Each row below is a small network's average activation on inputs in which a field has the value named, seen along a few directions.
Related values have similar rows: they may be neighbours, one step apart, or belong to one group.
Strong random noise was added to every row along 3 fixed directions; ignore it. To show where, here is one row again and again, with new noise each time:
[-140,43,-194,62,8,41,-2,-33,-65,-165,41,9,131]
[237,-114,-237,-232,-56,-36,223,473,-47,-236,-192,130,-353]
[279,-264,169,-144,209,5,-286,97,87,-331,-69,40,-73]
[290,-426,475,-95,73,120,-510,-162,110,-303,-155,66,15]
[-395,200,-395,179,-236,97,212,-113,-181,-30,39,25,210]


Field U:
u4: [440,-208,178,-44,64,-251,10,76,144,99,117,-79,-34]
u5: [818,-346,172,-339,63,-375,23,649,8,131,-23,-54,-595]
u7: [106,218,131,-207,331,-72,213,251,243,81,-97,13,-256]
u2: [-124,-439,596,115,-166,459,-828,-630,171,-59,29,217,304]
u3: [35,-190,246,144,85,161,-451,-291,-72,-303,-12,-136,241]
u9: [-557,591,-276,88,299,-108,226,-306,-51,159,312,-164,455]
u6: [48,162,279,-1,-53,180,118,-15,55,347,-348,-68,-160]
u1: [-83,-99,10,-132,281,3,-189,120,197,-299,251,59,-64]
u8: [-163,260,-200,327,-28,-334,201,-200,-154,453,176,-158,151]
U is arranged as 3 separate groups.
List the group mates of u7, in the order listed. -> u9, u6
List the group mates of u1, in the order listed. -> u2, u3

Field B:
b3: [-114,326,-766,286,376,-304,117,136,-43,108,581,-88,220]
b8: [-54,125,-650,184,-191,-337,507,39,-251,-54,225,-161,186]
b2: [-294,155,-453,-78,317,-1,-2,87,-109,-370,62,64,83]
b6: [-244,186,132,-107,-79,-162,203,120,141,144,191,-13,-166]
b1: [-83,726,-196,-50,626,-285,216,29,75,201,307,-233,293]
b7: [-113,1,-339,-29,302,168,-37,106,144,-271,243,36,160]
b4: [321,-251,45,-61,-516,-84,189,267,-339,201,-318,-73,-276]
b9: [-242,364,119,-3,367,-5,46,-175,157,229,-10,-64,119]
b5: [884,-693,583,-366,511,173,-586,674,359,-645,-329,135,-736]
B is arranged as 3 separate groups.
List the group mates of b7, in the order listed. -> b2, b5
List the group mates of b1, in the order listed. -> b6, b9
